Each row below is a small network's average activation on inputs in which a field has the value named, seen along a few directions.
Values that are neighbours, or in one group, have similar rows; names and order tell nothing.
(in the rows, 500 means zero)
Strong random noise was added to every row along 10 fixed directions; ignore it. To show where, here is one row again and again, with new noise each time:
[533 624 428 602 493 477 409 473 639 617 388 603 498 587 470 550 417 579
 616 460]
[443 502 590 513 472 403 442 522 355 697 526 500 445 454 475 369 331 429
 418 480]
[567 523 595 407 543 483 447 514 450 653 595 463 431 534 541 398 399 437
 332 508]
[237 576 491 450 484 482 402 503 565 544 504 485 359 443 473 336 413 562
 445 573]
[674 560 601 227 462 446 517 450 410 478 604 458 498 431 458 578 413 501
 411 525]
[568 567 530 426 547 502 479 491 530 630 607 437 504 629 582 430 510 451
 379 507]
[528 486 522 456 450 504 741 471 497 540 405 593 437 490 425 542 384 587
 413 402]
[463 539 609 272 559 584 567 455 563 614 570 548 468 526 606 430 495 564
 332 393]
[495 771 437 384 345 350 376 450 547 444 522 463 486 496 395 556 390 572
 581 588]
[573 643 577 144 415 490 631 391 501 345 559 521 516 401 450 651 486 643
 443 465]
[650 593 632 408 293 290 446 456 229 523 446 617 516 269 305 674 204 519
 616 419]
[556 473 466 357 611 522 767 484 598 605 515 387 413 631 486 361 451 511
 197 580]


POZIM, 12 values:
lanu: [579 470 383 524 461 411 461 477 498 561 478 357 608 563 372 460 492 414
 627 632]
zete: [532 457 516 449 739 590 670 564 595 526 455 543 391 531 530 352 451 596
 206 511]
rab: [283 415 416 460 660 602 547 416 723 556 383 497 518 460 541 409 563 615
 514 542]
nefib: [498 553 565 500 507 465 447 399 359 274 581 419 601 340 488 540 644 460
 520 607]
libam: [350 351 423 784 411 531 447 627 474 450 301 610 375 417 398 538 399 525
 696 504]
bobi: [338 341 484 436 513 478 501 600 471 658 466 498 487 479 555 328 394 453
 466 447]
moso: [654 566 526 334 723 390 426 462 458 537 619 355 706 548 552 401 623 395
 395 608]
zesi: [496 343 402 701 562 481 629 524 506 561 270 548 515 457 416 505 409 528
 519 512]
muz: [797 466 476 477 352 530 519 597 548 310 542 460 391 548 489 665 447 390
 462 528]
zedok: [416 477 490 609 519 468 467 466 403 502 401 496 570 375 398 555 487 528
 652 556]
fodib: [778 529 451 197 430 500 595 516 610 482 608 431 534 681 522 559 501 426
 466 499]
zov: [442 549 525 560 365 442 626 516 499 599 480 667 607 605 642 463 539 502
 503 144]
A value of POZIM combines one of 4 hidden first parts with one of 3 second parts; all combinations occur once.
nefib and zov share the first part; nefib and lanu share the second. Which value has the first part of lanu and the second part of zov?
Answer: moso
rab and zesi share the first part; rab and zedok share the second. Which value has the first part of zedok and the second part of zesi?
Answer: libam

BIM, 16 values:
dup: [299 426 586 605 363 574 477 546 470 537 526 587 376 459 584 474 447 529
 434 362]
kasem: [651 353 626 411 356 566 535 645 402 692 666 515 284 645 593 486 276 386
 318 391]
fev: [532 388 524 231 570 533 644 438 472 395 587 428 561 397 448 605 552 579
 456 620]
gade: [434 755 532 310 395 413 489 322 533 535 601 449 744 540 566 557 582 549
 584 425]
dez: [630 476 411 534 600 428 670 522 462 430 395 474 646 499 401 572 563 545
 551 585]
tid: [426 660 660 193 631 383 496 363 539 760 478 613 743 405 604 370 482 553
 458 238]
gume: [257 258 497 311 526 562 560 551 370 389 517 438 427 282 413 483 515 521
 557 593]
zuz: [638 307 595 600 675 578 577 398 434 622 395 572 568 391 464 563 450 500
 521 427]
nozo: [664 586 677 511 442 500 656 393 301 278 404 695 580 250 482 737 486 595
 485 274]
mubug: [433 525 191 511 520 375 591 485 642 326 366 322 573 481 377 500 542 561
 548 737]
nufen: [389 317 493 865 665 730 569 444 614 376 282 647 432 451 477 590 705 589
 596 488]
mur: [543 548 369 437 677 501 339 587 797 608 409 541 372 602 524 398 381 584
 461 605]
mis: [518 459 477 361 439 659 484 479 645 490 466 637 508 525 547 574 559 536
 637 409]
gogop: [486 444 536 371 731 681 247 489 639 463 581 522 511 445 572 576 664 610
 584 562]
rop: [444 778 479 543 445 498 614 464 622 360 387 590 399 556 474 442 539 637
 386 413]
muvi: [736 333 505 457 661 457 570 457 424 702 619 274 721 690 556 372 641 263
 475 627]
The values of BIM form a ring.
A walk along BIM starts at mur and steps to its neighbour mubug. Put kasem, gade, nufen, mis, gogop in the order it reaches them.
Answer: mis, nufen, gade, kasem, gogop
Name the neighbours of tid, in listed order.
Answer: nozo, rop
What is the length, in steps, of the shortest route from dup to muvi?
Answer: 4
